Here are a small network's activations along a few directions, averaged over the inputs that share one value of a field.
Related values have similar rows: they may be neighbours, one step apart, or belong to one group.
In the rows, 500 means zero.
Random noise pushes rows far along 5 fixed directions. That doesn't count. These rows show it; they differ only by the noise:
[465 496 407 466 493 529 512 359 512 562 565 428 454 574 470 471]
[534 512 452 484 522 481 579 349 544 552 623 495 489 433 479 527]
[464 491 421 450 528 488 530 402 452 588 556 428 597 580 443 437]
[633 504 600 566 596 307 634 611 494 507 534 611 669 263 478 633]
[619 311 479 596 440 607 466 420 732 619 751 484 398 466 466 512]
[419 607 365 422 496 529 461 378 442 357 406 258 663 451 549 389]
[490 618 391 462 474 539 543 247 579 393 544 403 358 360 567 538]


K, 11 values:
k7: [513 512 604 505 422 587 348 642 400 455 334 450 513 458 517 450]
k4: [484 362 455 513 606 558 442 569 545 614 647 545 663 527 491 364]
k6: [619 493 579 538 374 573 457 564 545 246 452 377 722 263 587 457]
k1: [378 568 393 351 577 472 685 260 352 757 615 563 416 810 402 502]
k5: [489 521 530 546 508 490 540 553 545 435 461 552 517 557 488 502]
k9: [504 477 621 532 400 516 469 510 524 432 395 539 125 563 535 639]
k10: [484 452 531 556 472 438 359 677 540 370 321 441 358 527 563 573]
k3: [548 598 563 441 439 542 510 507 469 341 404 391 711 407 550 435]
k8: [478 566 400 516 546 536 474 489 587 454 573 569 490 411 597 455]
k2: [544 640 613 455 467 537 556 453 388 447 483 600 610 302 481 488]
k11: [444 540 547 560 622 319 490 740 501 407 342 665 436 377 581 632]
K is arranged as 4 separate groups.
Question: List the group mates of k7, in the order listed.
Answer: k2
Question: List the group mates of k3, in the order listed.
Answer: k6, k9
Question: List the group mates of k8, in the order listed.
Answer: k4, k11

F, 18 values:
f5: [529 458 416 568 551 517 533 429 611 487 652 494 435 469 540 549]
f2: [539 516 519 441 531 524 574 417 329 646 626 510 736 454 416 371]
f15: [588 428 664 541 504 489 479 670 439 418 394 472 765 423 440 466]
f16: [521 546 576 436 513 499 562 387 446 474 551 424 634 528 504 461]
f6: [540 586 539 423 497 414 629 452 461 601 518 515 562 613 430 531]
f13: [513 431 435 515 571 389 572 600 471 623 541 508 620 614 451 507]
f11: [423 436 536 493 612 458 489 678 444 640 468 668 541 625 452 476]
f10: [561 418 587 549 396 590 386 581 596 329 336 471 422 344 549 512]
f9: [508 505 449 609 552 436 508 633 538 381 501 538 560 375 554 595]
f12: [523 390 362 480 498 558 481 389 599 593 634 349 541 603 466 426]
f4: [506 485 619 485 458 463 539 629 377 519 440 494 722 589 439 478]
f1: [579 524 543 490 422 544 492 482 474 422 520 504 518 299 509 527]
f8: [408 452 384 494 516 612 532 304 637 590 664 598 238 567 515 479]
f7: [457 572 525 526 560 458 553 408 549 573 543 782 104 479 512 631]
f14: [417 529 443 451 504 555 423 436 492 603 495 588 329 583 489 438]
f18: [483 759 522 425 566 422 591 363 386 382 445 581 417 220 587 575]
f3: [417 627 456 446 489 352 530 477 420 435 378 414 474 551 520 580]
f17: [478 553 527 505 483 364 509 590 446 486 320 465 421 645 508 597]
F is arranged as a ring.
Question: A walk along F starts at f3 and steps to its neighbour f12. Put f5, f16, f6, f4, f8, f7 in the order it reaches them.
Answer: f5, f8, f7, f4, f16, f6
Question: Name the neighbours of f18, in listed order.
Answer: f2, f14
Question: Name the neighbours of f10, in listed order.
Answer: f15, f1
